Each row below holds a small network's activations on one input, seen along a few directions.
Each table varies a few parts of the input and shows all the possible inputs, shuffled.
Descriptions start from the smaller parts, as in this example, which fits no table here: one of 5 places around a ring, together with either a single point or (one of 2 separate values, together with one of 4 places along a line) or one of 11 places along a line.
Shared parts are said once, and a part with two or three values counts as separate values.
In the rows, 128 means zero.

Other details of the inputs vary at random and push rows far along three fixed directions, the same in every table; ignore that.

A family of inputs:
x1: [164 117 116  89 129 108 167 103 139 136 158 152 125]
x2: [218 134 108 133  70 161  71 125 103 111 135 129 197]
x3: [110  81 110 119 138 153 168 118 138 126 134 156  71]
x4: [122 168 140 116 125  82 125 150 128 147 108  88 150]
x5: [ 57 121 155 194 148 145 117 153  82  99 132 115 105]
x6: [ 68 124 149 208 151 135  83 138 117 124 113 133 112]
x7: [139 164 127  95 130  74 108 146 133 134 131 111 149]
x8: [112 159 146 123 130  67 143 133 131 146 108 100 151]
x9: [122 131 116  78 156 104 167 101 167 161 124 147 120]
x10: [149 115  97  97 121 120 159 110 144 150 109 155 121]
x11: [112 104 130  93 145 164 177 102 147 139 142 172  91]
x12: [ 68 160 182 189 141 107  82 138 123 125 111 102 124]
x13: [176  92 106 139 105 182 106 123 126 110 129 130 138]
x14: [125 148 112  81 136  93 160 142 119 132 115 110 146]
x15: [138  89 122 129 131 196 151 125 123 103 180 169  82]
x16: [ 98  94 133 154 143 199 131 119 134 113 152 144  90]
x17: [122 153 120 103 142  74 112 139 153 149 103 105 137]
x18: [ 66 121 168 213 151 145  93 124 124 114 130 118 108]
x19: [109  81 142 133 137 212 153 112 130 109 159 159  73]
x20: [121 118 116 101 151  81 159 111 157 150 118 135 125]
x21: [179 107 121 110  94 214 125 120 131 105 138 138 130]
x22: [109  96 132 150 123 209 149 136 114 105 153 144  97]
x23: [190 142 100 147  74 151  70 146 120 110  95  98 162]
x24: [137 134 122  71 150  87 167 126 149 148 156 142 103]
x25: [129 126 118  61 152  79 165 120 144 144 156 144 111]
x26: [132 152 137 117 131  56 114 125 127 137 133 115 156]
x27: [219 157 115 147  73 152  64 134 106 116 125 119 195]
x28: [202 129  97 126  74 167 110 134  92 110 110 119 199]
x29: [135 139 120 112 123  86 154 130 112 126 112 111 164]
x30: [119 139 122  87 136 101 176 124 139 155 122 138 130]
x31: [ 72 161 164 181 150 102  74 147 128 134 111  87 122]
x32: [ 76 141 152 199 136  90  96 141 117 126  96 110 114]
Description of these inputs: one of 4 places along a line, together with either one of 2 separate values or one of 6 places along a line.
Question: Changing only the place on the line of 4 turns x13 into x20. The same change can be made to x25. Which row results?
Answer: x26
Question: Start at x5 and move only the place on the line of 6, one step at a time. The first step leads to x4. Which rows follow, in order?
Answer: x19, x31, x13, x3
Question: Change only the choice among 2 separate values in x2. List by row number the other rows that result.
Answer: x27
Question: Start at x14 and move only the place on the line of 6, one step at a time. The first step leads to x22. Which rows follow, in order?
Answer: x21, x16, x17, x23

A family of inputs:
x33: [121 124 132 210 111 153  65 145 100  99 115 112 143]
x34: [173 118 129 134 106 148 106 114 136 124 132 132 142]
x35: [ 71 123 151 165 153 137 117 140 130 124 136 123  78]
x36: [174 151 109  69 117  86 154 113 149 153 105 113 176]
x37: [ 88 101 129 123 157 126 172 131 119 119 174 159  82]
x38: [168 129 132 151  95 163  93 125 120 107 113 107 164]
x39: [179  87 111  82 113 190 178  90 151 125 154 160 118]
x40: [167 137 115  66 121 119 156 117 158 145 123 124 136]
x41: [ 95 112 118  88 164  81 186 100 152 154 137 155 106]
x42: [ 14 141 173 190 170 101 136 140 112 134 123 135  89]
x43: [ 86 120 143 174 137 159 119 136 112 117 121 123 117]
x44: [102 151 143 105 140  95 143 143 111 126 143 117 128]
x45: [101 182 156 151 145  55  70 141 138 155 107 107 146]
x46: [132 109 131 185 113 168  90 130 117 103 130 122 127]
x47: [112 152 139 144 136  89  92 141 138 130 113 108 120]
x48: [175 111 116 129  90 174 111 143  93  95 147 121 150]
x49: [132 114 106  60 150 100 182 115 161 150 119 132 106]
x50: [158 149 144 183 103 135  73 151  87 100 146 109 171]
x51: [170  84  94 128 100 182 149 116 115 110 140 161 124]
x52: [ 65 122 145 116 167 134 164 116 147 147 148 156  78]
x53: [126 136 127 128 121 128 136 137 116 129 106 123 140]
x54: [147 188 141 116 125  22  84 133 146 162  85  74 186]
x55: [187 165 114  59 110  84 149 129 124 138 134 108 185]
x56: [ 83 106 128 147 152 139 142 132 123 124 128 135  94]
x57: [154 104 125 144 107 192 121 126 123 104 126 124 133]
x58: [123 166 130 136 137  85  78 142 139 141 111 116 134]
x59: [ 91 117 130 106 153 155 160 124 148 140 145 154  87]
x60: [138 102 112 131 118 162 143 127 113 119 125 146 117]
x61: [146 127 109  97 123  91 159 113 134 147 122 143 143]
x62: [164 112 106 124 107 185 111 133 127 118 135 138 124]
Question: What is each input in this table made of?
Answer: one of 5 places around a ring, together with either a single point or one of 5 places along a line
Question: Changing only the place on the ring of 5 turns x45 into x59. The same change can be made to x50. Which row results?
Answer: x44
Question: Which other rows agree with x46 in the place on the ring of 5? List them by row number.
Answer: x33, x37, x47, x51, x58
Question: Change only the place on the ring of 5 in x57. List by row number the other rows that result.
Answer: x38, x46, x49, x54
Question: Change only the place on the line of 5 in x36. List by row number the other rows that result.
Answer: x38, x39, x42, x52
